A small network was trained on made-up records. Each row is its average activation on records with the value named, seen along a few directions.
Related values have similar rows: they may be neighbours, one step apart, or belong to one group.
(in the rows, 500 means zero)
Strong random noise was added to every row along 6 fixed directions; ignore it. To show where, here is one row again and again, with new noise each time:
520, 661, 434, 580, 585, 513, 477, 580, 344, 490, 564, 510, 657, 271, 549, 326, 415, 311, 598
551, 688, 345, 621, 548, 652, 553, 371, 386, 513, 485, 602, 503, 460, 588, 509, 474, 414, 606
489, 625, 441, 426, 418, 613, 559, 349, 588, 549, 375, 518, 386, 658, 497, 668, 548, 511, 492
505, 538, 488, 418, 482, 376, 462, 492, 629, 494, 461, 486, 490, 445, 457, 461, 471, 537, 482
466, 581, 495, 507, 472, 585, 553, 575, 348, 495, 441, 463, 537, 468, 485, 504, 500, 395, 502
488, 481, 536, 567, 351, 436, 614, 465, 721, 511, 399, 513, 143, 544, 489, 563, 553, 667, 423
507, 827, 397, 224, 516, 368, 369, 438, 783, 582, 406, 413, 594, 407, 483, 468, 423, 397, 501
458, 366, 666, 545, 407, 527, 528, 483, 594, 525, 645, 541, 428, 581, 491, 477, 548, 450, 561


Values of W:
w11: 512, 206, 529, 948, 407, 786, 861, 150, 346, 384, 543, 721, 35, 784, 607, 730, 722, 727, 564
w7: 575, 590, 339, 501, 619, 358, 361, 479, 573, 494, 499, 578, 623, 396, 547, 451, 380, 584, 539
w10: 509, 537, 453, 570, 443, 602, 567, 609, 492, 612, 402, 457, 307, 590, 541, 575, 511, 631, 352
w1: 522, 422, 466, 548, 555, 604, 430, 486, 373, 510, 547, 574, 606, 622, 513, 595, 490, 526, 504
w13: 581, 416, 527, 763, 540, 445, 507, 618, 610, 572, 616, 546, 329, 356, 571, 310, 450, 586, 458
w12: 336, 668, 778, 196, 389, 426, 426, 836, 572, 581, 580, 169, 663, 331, 451, 340, 506, 82, 487
w14: 511, 586, 519, 675, 453, 446, 600, 556, 620, 512, 497, 495, 237, 329, 562, 392, 486, 505, 494
w5: 466, 385, 563, 358, 509, 378, 466, 329, 669, 444, 546, 514, 517, 594, 437, 541, 582, 553, 506
w6: 518, 210, 550, 531, 528, 503, 480, 473, 380, 419, 529, 559, 596, 598, 436, 536, 505, 621, 491
w9: 584, 478, 386, 508, 606, 384, 368, 480, 508, 497, 576, 575, 611, 425, 558, 438, 396, 609, 533
w8: 506, 396, 484, 423, 474, 503, 464, 391, 572, 483, 437, 553, 456, 724, 464, 712, 550, 657, 441
w2: 547, 567, 394, 435, 580, 460, 436, 545, 541, 566, 438, 481, 550, 499, 494, 494, 455, 601, 406
w15: 329, 390, 843, 463, 348, 552, 563, 740, 570, 588, 583, 326, 352, 555, 451, 493, 613, 315, 436
w4: 550, 380, 461, 530, 554, 493, 503, 236, 480, 382, 607, 630, 617, 568, 528, 517, 545, 538, 667
w3: 518, 410, 428, 507, 538, 522, 575, 608, 141, 338, 322, 444, 595, 426, 426, 515, 488, 580, 438
W is arranged as a line.
Question: Fewest steps between w2 and w3?
Answer: 8
Question: Name the neighbours of w8, in listed order.
Answer: w7, w6
Question: Name the neighbours of w4, in listed order.
Answer: w11

Values of H:
h15: 461, 425, 568, 427, 460, 483, 470, 510, 550, 517, 531, 468, 522, 610, 462, 552, 530, 525, 456
h8: 517, 657, 394, 543, 453, 608, 606, 405, 474, 474, 357, 523, 360, 513, 543, 599, 520, 505, 526
h3: 556, 486, 411, 424, 530, 349, 466, 284, 669, 427, 440, 551, 465, 478, 475, 504, 520, 640, 550
h9: 509, 748, 416, 439, 551, 717, 471, 490, 469, 659, 482, 466, 587, 563, 564, 546, 481, 318, 506
h5: 459, 485, 536, 429, 470, 627, 537, 422, 387, 464, 481, 483, 591, 600, 474, 577, 570, 395, 580
h6: 623, 535, 368, 798, 678, 647, 488, 385, 364, 544, 724, 705, 557, 403, 666, 357, 421, 443, 665
h10: 507, 568, 524, 780, 458, 610, 642, 482, 455, 485, 602, 576, 301, 374, 627, 400, 523, 393, 645
h1: 461, 393, 579, 439, 499, 517, 459, 528, 454, 502, 562, 485, 644, 584, 473, 527, 500, 462, 515
h13: 448, 515, 554, 515, 518, 580, 502, 629, 259, 486, 539, 438, 654, 433, 501, 463, 492, 313, 530
h7: 456, 753, 520, 537, 459, 558, 539, 605, 513, 569, 506, 419, 444, 344, 583, 426, 473, 263, 547
h12: 467, 431, 662, 479, 490, 503, 440, 686, 584, 607, 653, 443, 550, 502, 485, 389, 479, 405, 455
h4: 542, 536, 434, 338, 619, 381, 327, 421, 559, 486, 556, 508, 776, 450, 476, 447, 423, 454, 547
h11: 570, 606, 301, 533, 718, 629, 399, 444, 169, 490, 572, 603, 887, 450, 555, 465, 401, 375, 603
h14: 530, 589, 560, 533, 531, 337, 397, 467, 774, 540, 744, 545, 515, 280, 579, 243, 424, 359, 671
h2: 461, 400, 539, 489, 489, 630, 523, 545, 298, 483, 494, 490, 592, 658, 460, 622, 554, 481, 438
H is arranged as a line.
Question: A walk along H starts at h12 and steps to its neighbour h9. Put h3, h5, h10, h13, h11 in the order it reaches them.
Answer: h11, h13, h10, h5, h3
Question: Name the neighbours of h14, in listed order.
Answer: h8, h7
Question: Name the neighbours of h1, in listed order.
Answer: h15, h4
